Each row has a name. After each piece below comes the name of the row it's from, unless a question asks for something else. Each question is about the rows just above it.

[-1.40  1.24  1.92  0.12  1.05]  kase
[-2.23  1.29  2.89  5.63  3.28]  kalad
[-3.17 -0.31  0.32  4.23  3.75]  Zakuv
[ 4.37  1.24  1.92 -2.59 -4.07]  rufav
[-2.77  5.12 -2.95 -4.58  5.11]  vepi
[-3.37  1.67 -3.41  1.66  0.76]  lol
[ 4.84 -8.37  1.73  3.37  0.75]  Lefa
[ 7.23  2.29  0.31 -7.83  0.32]  fef
[ 5.79  1.60  8.53  4.97 -1.99]  Pefo
Which entry of lol is missing from [-3.41  0.76  1.66 -3.37]? | [1.67]
vepi without one entry, shuffled: [ 5.11 -2.77 -2.95 -4.58]. Gone: | [5.12]
q: [ 4.37  1.24  1.92 -2.59 -4.07] | rufav
Which entry of fef is missing from [ 2.29 -7.83  0.32  7.23]? | [0.31]

[-0.19 -1.89  2.30  2.51  1.17 -0.80 -1.61 -3.87 -0.23  2.87 -0.22 -3.57
  0.01 -0.87  1.69 -4.85 -6.42 -5.87 -1.07 -1.89  4.20 -4.20  0.73 -0.25
  3.16  2.50 -6.44 -0.82 -1.66] -> kase
[-1.01 -0.79  1.89  0.66  0.06  0.44 -2.96 -1.25 -5.03  1.56 -0.13 -3.57
 -0.87  0.01 -5.53 -4.05  2.03 -4.44 -1.02  0.93  2.55 -2.07  0.46  0.92
  0.58  2.41 -5.88 -0.83 -1.14] -> vepi
[-0.19 -1.89  2.30  2.51  1.17 -0.80 -1.61 -3.87 -5.85  2.87 -0.22 -3.57
  0.01 -0.87 -6.42 -4.85  1.69 -5.87 -3.56 -1.89  4.20  0.68  0.73 -0.25
  3.16  2.50 -6.44 -0.82 -1.66] -> rufav
kase without one entry, shuffled: [-1.66 -0.25 -0.82 -4.20 -0.22  2.30  1.17  2.50  4.20 -6.44 -0.19  2.87
  3.16 -1.89  2.51 -4.85 -5.87 -6.42 -0.87  1.69 -1.07 -1.61  0.01 -3.57
 -0.23 -3.87  0.73 -1.89]. Gone: | [-0.80]
Which entry of vepi is missing from [-1.14 -5.53 -4.44 -1.01  0.46 -2.96 -3.57  0.58 -1.02 -0.13  2.03 -4.05
  0.01  0.93  0.44  1.89  0.92 -5.88 -0.87  2.55 -1.25  0.06  0.66  1.56
 -0.83  2.41 -2.07 -5.03]? | [-0.79]
Which row holds [-0.19 -1.89  2.30  2.51  1.17 -0.80 -1.61 -3.87 -0.23  2.87 -0.22 -3.57
  0.01 -0.87  1.69 -4.85 -6.42 -5.87 -1.07 -1.89  4.20 -4.20  0.73 -0.25
  3.16  2.50 -6.44 -0.82 -1.66]? | kase
q: [-6.42 -4.85  1.69] | rufav
kase without one entry, shuffled: [ 2.51  0.73  2.30  1.69 -0.82 -0.25 -1.07 -0.23 -4.85 -4.20  2.50 -6.42
 -6.44  3.16 -0.87 -1.89 -3.87 -3.57 -5.87  1.17 -0.19 -1.61 -0.80  4.20
 -1.89 -1.66  0.01  2.87]. Gone: | [-0.22]
rufav without one entry, shuffled: [-5.85 -6.42  2.30 -1.66 -0.19  2.50 -4.85  0.68 -3.56 -3.87 -0.87 -6.44
  1.69 -1.61  0.01 -1.89 -1.89 -0.82  2.51 -0.22 -5.87 -0.80  2.87  3.16
  1.17  4.20 -0.25  0.73]. Gone: | [-3.57]

